A small network was shown many inputs. Here are its activations along a few directions, one row for each input.
In each table, some parts of the input vary, and every possible input appears once, in random order.
Descriptions start from the smaller parts, as in this example, which fits no table here: values(3) and (point or line(9) or (ring(5) and line(6))).
Shared parts are said once, and a part with two or three values counts as separate values.
(in the rows, 128 means zero)

Rows:
x1: [193 150 137 139 142 206 115 153 176  99 105  68 135  58 123]
x2: [196 166  75 154 187 216 150 112  88 167  72 106 150 156 109]
x3: [145 113 151 119  40  99 138 103 101 105 126 107 124  43 113]
x4: [ 53  65 153 101  99 113  68 187 128 132 142 180  97 186 139]
x5: [154 174  93 134 164 141 196  82 116 100 165 114 157 183 117]
x6: [123 159 127  74  50  99  91 156 127  82 139 100 144 122 122]
x7: [ 64  95 164  68 126  79  92 180 135 185 157 152  88 167 171]
x8: [148 182 122  78 116  97 152 101  71 106 165 141 180 207 118]
x9: [164 148 151 158 109  77 179  62  47 128 134 140 159 151  97]
x10: [107 157 117  72  80  91 108 157 128  87 129 141 138 132  69]
x11: [132 146  91 129 107 140 143 148 157  71 141  77 119  90 133]
x12: [151 165  63 132 144 160 171  85  94 133 101 118 123 198 106]
x13: [ 43 117 171  83 110 122  76 149 129 150 158 191 100 159 189]
x14: [ 39 114 141 158 161 153 107 134 172 143 148 156  85 144 188]
x15: [169 157  85 147 131  98 123 128 165  94 186  88 124 107 152]
x16: [112  88 166 151 228 168  93 172 183 194 102 103  95 113 177]
x17: [ 44  82 182 161 108 103 100 105  97 176 132 181  95  92 177]
x18: [183 117 134 133  73  56 127  94  93 122 174 122 127  52 145]
x19: [201 159 111 151 179 182 172 138 162 113  78 109 188 111 106]
x20: [120 110 123 132  82  78 154 121  87 107 111 144 123  52  70]
x21: [156 132 107 135  90 108 164  57  22 163  83 143 133 150  98]
x22: [142 164 110  68  82  87 156 135 115  94 119 147 190 167 108]
x23: [ 76  81 158 112 182 121 129 141 188 159 141 123  61 150 180]
x24: [219 166 125 174 169 154  83 138 182 125 142  69 147  81 140]
x25: [203 183 131 162 201 196 159  92 130 129 121  97 179 160 105]
x26: [ 55  55 113 155 144 161 118 172 169 134 152 154  80 155 142]
x27: [ 48  29 162 161  89 107  93 122 107 165 126 165 102 112 125]
x28: [168 139 110 136 190 190 134 157 163  92  90 106 136  62  88]
x29: [105  63 153 182 182 216  78 181 184 163 107 138 102 129 129]
x30: [143 163  92 146 138 114 182 115 164  81 100 112 168 160 101]
x31: [153 129 125 147  71  71 191 102  86 127 100 146 175 101  87]
x32: [116 137  82 110 142 138 163 134 161  67 132 118 115  95  89]
x33: [139 171  89  58  87 130 127  84  59 145 111 140 156 215 106]
x34: [178 159 133  75  84  61  84 138 128  89 181 123 135 133 155]
x35: [ 73  60 193 131 112  73 119 120 119 213 136 145  77 102 149]
x36: [ 91 116 170 183 208 206  74 154 175 167 104 143 105 111 187]
The inputs of x21 and x2 match in every part but one. If x3 is changed in the same way as x21 into x2, which row does it become?
Answer: x1
Describe the family of inputs behind these rows.
Answer: line(4) and (values(3) or line(6))
Change only the line(4) part in x9. List by row number the other rows that result.
Answer: x5, x8, x25

Rows:
x37: [ 27  62 172 124 132 131  96 139 128 188 135 183  83 166 163]
x38: [171 151 123 146 123 117 154  87  88 143 123 119 148 122 121]
x39: [ 31  62 174 124 120 116  91 142 139 174 144 171  73 138 166]
x40: [150 124 116 143 143 151 131 145 164  92  96 100 130  71 100]
x41: [135 132 103 153 165 174 145 136 142 111  94 117 135 121 105]
x42: [166 151 122 146 136 133 162  81  72 154 118 132 157 148 114]
x43: [147 171  89  91 105 109 164 102  79 110 124 132 169 195  92]
x44: [145 133 143 130 145 131  99 159 182 123 155 104 116  98 156]
x45: [183 143 132 139 102  98 140 100 103 119 127 108 145  72 112]
x46: [158 164  98  92  82  92 151 117  95  79 136 122 163 144 100]
x47: [141 135 134 134 154 151  99 155 171 131 151 113 120 123 160]
x48: [143 124 104 150 151 162 136 138 153 103  97 108 130 100 103]
x49: [ 38  55 179 123 108 108  78 153 146 159 143 165  74 116 170]
x50: [160 163 105  89  71  73 151 121 108  69 139 115 157 118  97]
x51: [149 177  94  96  90  99 156 113  87  89 131 130 165 165  99]
x52: [ 42  54 185 118  98  91  82 162 157 156 148 158  70  89 165]
x53: [130 131 102 153 175 185 153 128 134 128  88 126 142 150 101]
x54: [134 142 130 134 167 156 111 144 164 144 148 117 120 146 158]
x55: [129 144 129 133 182 172 113 144 155 156 138 131 124 176 155]
x56: [180 142 126 142 110 111 149  95  94 130 125 110 141 102 122]
The inputs of x42 and x53 match in every part but one. If x45 is changed in the same way as x42 into x53, which row does it become?
Answer: x40
Describe the family of inputs behind these rows.
Answer: line(4) and line(5)
A walk changes only the line(4) part. It starts at x43 and steps to x51. List the rest of the walk in order.
Answer: x46, x50
A walk changes only the line(5) part. It starts at x39 and steps to x54. List the rest of the walk in order.
Answer: x41, x38, x51
